These are the activations of a small neural network, seen along a few directions. Each row is one input.
In each table, some parts of the input vary, and every possible input appears once, in random order.
A made-up example of a description, with smaller parts first: ring(5) and (point or ring(11) or (values(3) and line(6))).
Shared parts are said once, and a part with two or three values counts as separate values.
In the rows, 128 means zero.

Other details of the inputs shift rows strongly along two fixed directions, in all tables alike. That doesn't count.

Table:
x1: [ 80 171 159 201 141 111 175 150  70 110 144]
x2: [164 120 117 146 115 123 129  97 101 164 127]
x3: [194 140 144 146 114  62 137 139  93 167 135]
x4: [ 89 113 123  98 138 170 126 131 154  96 131]
x5: [ 77 118 119  97 132 161 119 119 155  98 124]
x6: [223  96 104  58 102  97  79 124 154 175  98]
x7: [ 94 143 148 167 141 122 156 138 110 102 146]
x8: [ 57 136 131 133 148 162 137 131 131  92 135]
x9: [ 74 166 160 202 149 121 173 146  86  94 158]
x10: [159 133 138 129 116 103 126 138 124 153 123]
x11: [ 91 150 148 171 137 126 154 139 120 109 138]
x12: [165 127 139 128 119  97 129 138 111 148 131]
x13: [ 85 119 112 106 129 162 116 127 161  90 125]
x14: [162  81  99  27 122 143  76 103 187 143  97]
x15: [ 86 122 124 105 139 169 119 125 167 102 125]
x16: [196 144 134 149 117  71 133 147  92 164 120]
x17: [ 96 100 107 122 129 191 126  94 147 109 140]
x18: [ 94 147 146 164 144 128 153 144 106 108 150]
x19: [ 84 149 147 162 133 124 150 139  99 110 136]
x20: [ 92 106 107 126 126 196 124  95 157 116 132]
x21: [167 136 127 133 127  97 121 134 117 143 121]
x22: [195 145 133 151 122  70 128 145  94 167 125]
x23: [159 136 135 129 116  99 128 134 128 152 125]
x24: [ 87 116 114 108 137 161 117 125 162  89 122]
x25: [170  84  99  27 116 156  79 117 196 151  97]
x26: [ 95 105  96 128 126 191 119  96 149 106 130]
x27: [158 136 134 124 129  97 123 127 112 150 121]
x28: [192 147 143 149 122  73 133 144 101 178 127]
Each input here is: values(4) and (point or ring(6)).
Changing only the values(4) part turns x15 into x9. The same change can be made to x20. Which row results?
Answer: x17
Change only the ring(6) part in x13. List by row number the other rows that result.
Answer: x6, x16, x21, x22, x24
Change only the values(4) part in x5. List by row number the other rows that result.
Answer: x3, x13, x23

Table:
x29: [116 111 120  37 134 146  94 146 189 102 108]
x30: [102 151 152 195 129 154 165 134 114 122 136]
x31: [ 82 177 159 149 153 106 142 190 124  89 134]
x32: [  5 124 131  79 167 189 115 159 199  42 126]
x33: [151  61  79  36 136 182  71  81 193 111 115]
x34: [206 119 127 139 108 100 127 121 111 184 154]
x35: [213 112 104 134 122  86 122 119  95 161 108]
x36: [ 71 141 158 169 147 134 152 108  82 124 140]
x37: [ 72 149 146 154 144 135 168 114  77 136 145]
x38: [176 131 153 108 105  61 131 148 107 147 126]
x39: [190 127 149 101 116  50 120 151 121 159 114]
x40: [190 115 106 143 103  90 112 131  94 166 111]
x41: [138  81  72  46 110 172  71  85 217 141  93]
x42: [ 90 164 124 187 116 145 134 125  98 106 133]
x43: [ 78 129 135 170 135 179 161 133 132 111 155]
x44: [202 123 122 139 120 100 133 110 102 159 149]
x45: [ 93 159 140 190 130 147 159 122 121 116 130]
What do these inputs look like to the network?
Answer: values(2) or line(5) or ring(10)
A walk changes only the ring(10) part. It starts at x43 and steps to x30. List the rest of the walk in order.
Answer: x45, x41, x42, x40, x35, x33, x44, x34
